Each row below holds a small network's activations on one input, seen along a few directions.
In each table, some parts of the input vary, and every possible input appears once, in random order.
Descriptions start from the smaller parts, as in this example, which fits no table here: one of 2 separate values, together with either a single point or one of 11 places around a ring or (one of 4 places along a line, together with one of 8 places around a ring).
Shared parts are said once, and a part with two or three values counts as separate values.
In the rows, zero is written as 128.

Other details of the inputs vary at random and push rows far along two fixed directions, the same in every table; ignore that.

Table:
r1: [111 106 140 213 114 122 131 167 127 100 113 154  71 154 114]
r2: [106  86 141 226 108 133 132 181 127  99 108 167  66 147 105]
r3: [136  76 135 148 146 143 148 176  89 131 129 163 145  94 109]
r4: [122 104  84  76 175 154  99 115  82 153 172 104 169  92 110]
r5: [119 198 146  84 112 108 145  82 152 127  99 128 128 140 154]
r6: [119  56 115 177 151 148 118 186  90 115 151 154 118 102 101]
r7: [138 103 116  69 173 152 127 120  81 160 153 122 196  77 116]
r8: [136 183 122  93  93 109 125  92 174 136 126 105 130 148 153]
r9: [134 169 174 154  89  93 159 133 173 101  69 154  90 167 160]
r10: [115 198 118  80 101 110 116  71 171 131 121 102 121 150 154]
r11: [148 161 103  57 146 136 106  74 128 166 163  76 180 124 127]
r12: [142 177 169 143  85  93 162 129 177 106  70 150  94 167 161]
r13: [114 101 144 221 105 125 134 174 135 103 105 155  73 154 120]
r14: [124 169 158 178  77  98 136 122 190 104 100 132  80 175 146]
r15: [106 124 137 189  99 114 133 158 152  94 108 157  70 147 130]
r16: [131 164 116  80 122 119 113  89 155 140 144  98 151 126 144]
r17: [125  59 139 163 158 145 145 188  70 117 123 162 130  97 100]
r18: [128 158  97  41 149 137 100  71 131 157 163  83 176 105 134]
r19: [133  98  89  71 164 157 100 116  96 162 175 100 188  86 113]
r20: [127 180 134  54 140 121 137  71 135 141 118 112 149 127 149]
r21: [140 196 130  94  92 111 123  74 181 142 123  94 132 160 148]
r22: [122 197 123  88 101 106 119  78 171 132 120  97 124 152 163]
r23: [118  52 119 186 147 158 116 179  90 127 143 148 119 110  89]
r24: [128 203 143  64 121 110 139  72 158 129  92 117 132 148 158]
r25: [126 131 164 168 111 111 154 155 141 100  78 165  90 147 141]
r26: [133 200 127  81 102 101 119  74 178 131 132  96 133 150 162]
r27: [129  54 120 188 153 149 118 181  87 127 151 141 128 114  94]
r28: [127 188 142  77 116 109 148  73 148 122  98 121 127 143 157]
r29: [122  74 102 138 161 147 110 159  85 134 159 130 142 100 106]
r30: [117  79 100 132 161 153 109 153  87 129 160 135 136  96 102]
r31: [130  88 139 217 102 118 141 197 137  95 120 170  77 140 122]
r32: [123 153  97  64 152 149 100  73 116 160 153  83 165 120 122]
r33: [135  89 114 130 157 152 108 138 101 141 164 118 154 107 102]
r34: [144  89  92  95 167 165 107 124  87 167 171  99 182  96 101]
r35: [125 118 161 177 108 110 162 153 131  94  85 167  88 142 139]
r36: [138  74 102 136 154 146 117 164  91 139 162 129 149 102 107]
r37: [130  70 111 145 152 158 110 152  95 144 157 125 152 104  96]
r38: [114  98 149 220 105 124 133 173 142  98 111 159  72 148 114]
r39: [126  76 112 145 161 157 108 149  90 135 161 128 141 104  95]
r40: [130 195 124  89  98 104 121  81 175 135 122  95 132 153 165]
r41: [126  99  86  70 167 160  97 113  91 160 173 102 181  85 110]
r42: [107 163 139 173  83 101 135 134 169  98  94 142  66 169 152]
r43: [131 173 174 149  90  90 163 122 173 104  80 150  92 164 165]
r44: [148 105  96  78 169 160 102 110  96 165 181  95 187  95 101]
r45: [131 174 146 159  72  93 141 128 192 104 103 136  83 166 156]
r46: [147  71 125 122 157 148 147 156  81 134 133 147 158  93 112]
r47: [126  68 138 149 162 145 143 169  82 124 127 161 132  99 112]
r48: [137 166 172 161  82  90 170 144 164 100  77 152  87 164 152]
r49: [121  89 141 223 106 111 138 195 133  94 115 165  75 146 126]
r50: [122  66 120 181 153 148 116 171  89 125 145 140 120 118  96]
r51: [121  99 146 223 102 122 137 178 139 105 107 154  80 154 122]
r52: [133 135 146 182  93 115 136 145 164 112 114 139  91 156 128]
r53: [127 205 148  71 110 104 143  72 159 134 102 118 140 138 162]
r54: [142 196 148  69 108 100 149  67 163 129 100 110 144 146 167]
r55: [127  94 110  68 186 160 126 126  60 150 149 120 181  79 102]
r56: [151 146 121  40 158 136 135  87 114 162 144 105 187 103 138]
r57: [132  58 142 166 153 142 148 192  76 118 124 162 135 100 103]
r58: [141  98  86  79 162 157 107 126  93 163 171 101 183  91 115]
r59: [124 181 117  78 131 128 108  66 146 141 143  92 140 140 133]
r60: [119 200 128  90 108 115 115  62 173 133 124  95 121 156 143]
Each input here is: one of 4 places along a line, together with either one of 5 separate values or (one of 2 separate values, together with one of 5 places around a ring).
Question: Changing only the place on the line of 4 turns r13 into r32. The same change can be made to r23. Which row results?
Answer: r2
Question: Changing only the place on the line of 4 turns r17 into r55. The same change can be made to r18. Which row results?
Answer: r15
Question: A walk changes only the place on the line of 4. It starts at r10 and steps to r41. List the rest of the walk in order.
Answer: r19, r8
Question: Which other rows does r45 become when the place on the ring of 5 takes its other values? List them by row number.
Answer: r8, r31, r36, r58
Question: Which other rows does r1 become when the choice among 2 separate values takes its other values? List them by row number.
Answer: r4

Table:
r61: [139 120 151 186  85 110 156 171 151  94  82 169  84 148 135]
r62: [125  82 100  92 171 162 119 136  67 143 141 126 157  83  98]
r63: [115 126 163 197 112 110 148 151 142  90  93 164  69 155 138]
r64: [139  50 143 175 145 138 142 183  95 126 135 154 123 103 110]
r65: [117  77 124 163 158 140 123 165  80 120 114 151 120 104 112]
r66: [117 188 140 113 104 103 143  94 153 119 103 131 109 149 144]
r67: [122 175 109 124  92  96 111 112 170 119 149  94 100 166 159]
r68: [147 106 101  55 176 147 114 109  94 172 152 102 200  86 127]
r69: [128 206 126  24 147 129 114  47 138 152 143  82 171 124 147]
r70: [134 173 143 123  94 110 155 118 164 118 112 139 133 152 150]
r71: [134  92 125 205 124 144 113 158 124 137 140 123 100 148  96]
r72: [136 195 152  88 102 103 147  92 180 121 120 116 146 165 158]
r73: [111  75  85 119 153 171  78 129 106 152 178 112 153  80  91]
Question: What is each input in this table made of?
Answer: either one of 3 separate values or (one of 2 separate values, together with one of 5 places around a ring)
Question: List by row number the other inputs of the same sort as r67.
Answer: r71, r73

Table:
r74: [ 96 220 117  41 113 115 111  34 178 121 105 107 113 142 160]
r75: [ 91 115 146 167 138 132 118 133 118 115 115 139 106 133 126]
r76: [133 114 133 161 121 140 123 135 138 129 131 127 116 140 110]
r77: [136 114 148 142 120 130 155 141 126 120 105 159 126 114 134]
r78: [121 111 111 155 105 129 120 154 136 125 129 135 115 127 130]
r79: [134 119 148 136 120 128 146 156 126 120  99 151 132 117 130]
r80: [132 118 121 164 120 116 118 152 135 116 154 130 115 132 125]
r81: [132 116 150 132 123 122 155 147 121 119 106 149 134 121 128]
r82: [133 113 116 163 122 120 124 154 122 117 129 126 109 145 133]
r83: [128 114 131 166 118 125 120 147 143 122 150 130 111 133 116]
r84: [137 119 149 134 131 118 148 158 123 124 109 150 121 127 135]
r85: [ 91 115 143 165 134 134 115 130 121 118 111 141 110 127 124]
r86: [136 118 145 142 134 119 155 150 124 121 109 155 122 126 137]
r87: [ 97 133 131 155 134 132 139 138  99 117 112 144  91 136 108]
r88: [130 115 135 163 118 137 121 138 145 127 140 131 118 135 110]
r89: [109  97  74  35 211 193 100  95  31 181 182  99 204  62  75]
r90: [135 114 150 134 117 127 156 137 123 123 106 155 131 117 129]
r91: [110 243 128  57 118 104 126  40 145 134 112  91 122 163 149]
r92: [141 222 143  46 110 103 146  55 177 144 104 109 152 147 174]
r93: [125 116 128 160 110 134 115 141 149 128 144 136 120 125 112]
r94: [137 116 136 170 126 125 119 142 136 118 144 128 114 142 113]
r95: [ 94 114 147 171 143 124 120 136 114 112 117 136 101 135 127]
r96: [136 118 152 141 128 118 151 161 121 114 104 145 123 126 134]
r97: [142 121 151 142 132 114 148 160 115 109 107 145 125 129 136]
r98: [143 218 118  68 106 101 116  50 173 142 120  73 138 172 167]
r99: [133 117 131 169 121 121 117 148 138 116 153 131 112 137 117]
r100: [ 91 114 123 145 140 129 124 136 121  93 113 155  76 127 124]
r101: [130 108 121 163 122 129 127 147 127 125 121 125 109 145 125]
r102: [131 220 119  68  86 104 110  56 200 145 139  87 143 146 159]
r103: [100  71  73  49 210 186  91 109  55 148 175 121 173  59  91]
r104: [148  82  96  24 204 178 113 120  53 176 172 101 233  53 102]
r105: [136 115 149 141 125 129 157 142 123 119 110 155 123 119 136]
r106: [ 95 116 123 148 143 125 121 138 116  88 115 156  77 131 126]
r107: [130 111 127 159 115 142 122 137 136 131 118 131 117 140 113]
r108: [124 111 114 159 114 119 125 158 130 120 135 128 107 135 135]
r109: [129 116 115 162 118 113 117 158 130 114 148 129 111 134 133]
r110: [137 113 154 140 125 117 160 143 117 117 111 150 121 125 132]
r111: [143 117 149 145 134 117 155 143 115 111 114 151 121 125 139]
r112: [126 116 130 161 113 132 119 143 146 125 149 134 116 130 114]
r113: [127 115 122 163 117 120 121 152 141 121 151 129 113 128 124]
r114: [140 115 133 167 129 128 121 139 129 121 135 124 113 147 113]
r115: [128 111 116 160 119 124 127 153 127 123 127 125 108 141 132]
r116: [135 113 133 163 126 133 124 137 134 127 133 123 113 143 112]
r117: [134 115 152 139 127 113 158 151 118 115 106 146 127 125 130]
r118: [ 99 117 146 174 145 120 117 136 109 107 119 137 102 140 129]
r119: [121 112 113 156 109 127 123 155 134 123 133 132 112 132 132]
r120: [133 119 142 137 126 129 151 146 129 127 103 162 131 118 133]
r121: [132 215 112  62  89 109 115  55 185 148 116  81 141 157 167]
r122: [142 121 148 135 135 114 145 157 118 119 112 151 122 131 136]
r123: [132 113 130 159 117 142 119 133 141 132 126 130 120 135 108]
r124: [129 113 113 162 118 115 122 159 125 114 138 129 109 139 136]
r125: [127 109 119 160 112 138 123 143 134 129 114 133 115 138 122]
r126: [149 217 151  49 109  89 150  50 163 132 110  99 148 152 172]
r127: [138 215 127  67  99 116 118  46 184 149 118  77 139 169 154]
r128: [135 119 148 131 126 126 148 155 126 127 108 155 125 124 133]
r129: [134 120 146 130 122 127 144 152 130 129 103 156 128 119 132]
r130: [125 111 116 158 113 131 126 151 131 125 124 129 111 138 130]
r131: [122 114 116 158 109 125 119 156 139 121 143 134 113 128 130]
r132: [124 113 116 162 113 117 121 159 136 118 145 129 109 131 132]
r133: [155  84  88  24 220 168 114 110  47 178 182 105 233  58 107]
r134: [ 94 134 128 150 125 142 134 132 106 122 107 150 100 128 105]
r135: [139 117 151 139 131 110 154 151 113 110 109 146 129 128 132]
r136: [129 115 133 161 114 139 117 136 148 129 136 134 121 130 108]
r137: [143  69  87  77 197 179  91 118  72 175 205  90 205  72  80]
r138: [149  78  96  18 202 178 122  99  49 182 181 103 235  51 100]
r139: [150  69  80  74 202 178  91 118  55 173 189  86 203  87  87]
r140: [139 218 148  43  98  99 146  55 175 139  96 103 160 140 165]
r141: [128 109 121 162 116 136 126 145 131 127 118 130 111 143 124]
r142: [121 113 114 158 105 127 116 155 142 123 138 137 116 123 128]
r143: [138 114 151 146 129 121 159 145 121 115 111 152 118 122 138]
r144: [141 215 127  67 105 109 118  46 180 148 121  71 137 171 156]
r145: [132 221 120  66  91 102 113  56 196 144 144  83 141 151 161]
Question: Changing only one part turns r100 into r74. The same change can be made to r132. Which row results?
Answer: r142
Question: Changing only one part turns r81 into r117. The same change can be made to r128. Which row results?
Answer: r84
Question: What is each input in this table made of?
Answer: one of 4 places along a line, together with either one of 3 separate values or one of 6 places around a ring or one of 9 places around a ring
Question: Which other rows does r99 become when the place on the line of 4 takes its other values? List them by row number.
Answer: r83, r93, r112
Question: Which other rows does r119 become when the place on the ring of 9 takes its other values? List them by row number.
Answer: r76, r88, r112, r127, r130, r131, r141, r145

Table:
r146: [200 136 176 238  23  79 166 193 230 115 108 144  98 187 156]
r147: [110 183  89  73 106 125  93  68 175 143 150  93 135 132 145]
r148: [124 153 205 192  81  83 183 151 176  71  47 192  58 169 165]
r149: [112 169 172 237  76  95 138 137 177  84  84 145  37 206 138]
r150: [130  25 136 156 179 159 162 222  36 117 124 194 144  67  85]
r151: [132 189 118  87 129 110 104  62 146 141 148  75 137 160 142]
r152: [135 190 156  45 133 108 158  72 136 137 111 124 163 112 156]
r153: [126 185  90  64 124 113  95  76 155 145 169  72 143 141 158]
r154: [148 185 135  36 131 114 160  79 127 140  98 120 156 126 158]
r155: [ 98  16  92 199 156 185  98 199  77 130 161 163 118  82  64]
r156: [141 119 118  13 196 153 126  89  76 169 133 108 217  74 133]
r157: [ 97 159 161 219  64 114 131 131 190  97  83 150  39 186 127]
r158: [112  17 108 199 181 189 106 186  56 135 159 142 130  96  51]
r159: [137 125  69  49 184 143  80  90  91 166 203  62 190 101 118]
r160: [109  12  81 195 155 165  93 217  73 118 179 154 118  82  87]
r161: [137 183 141  46 130 112 156  76 128 142  91 110 166 128 166]
Question: What is each input in this table made of?
Answer: either a single point or one of 6 places around a ring or one of 9 places around a ring
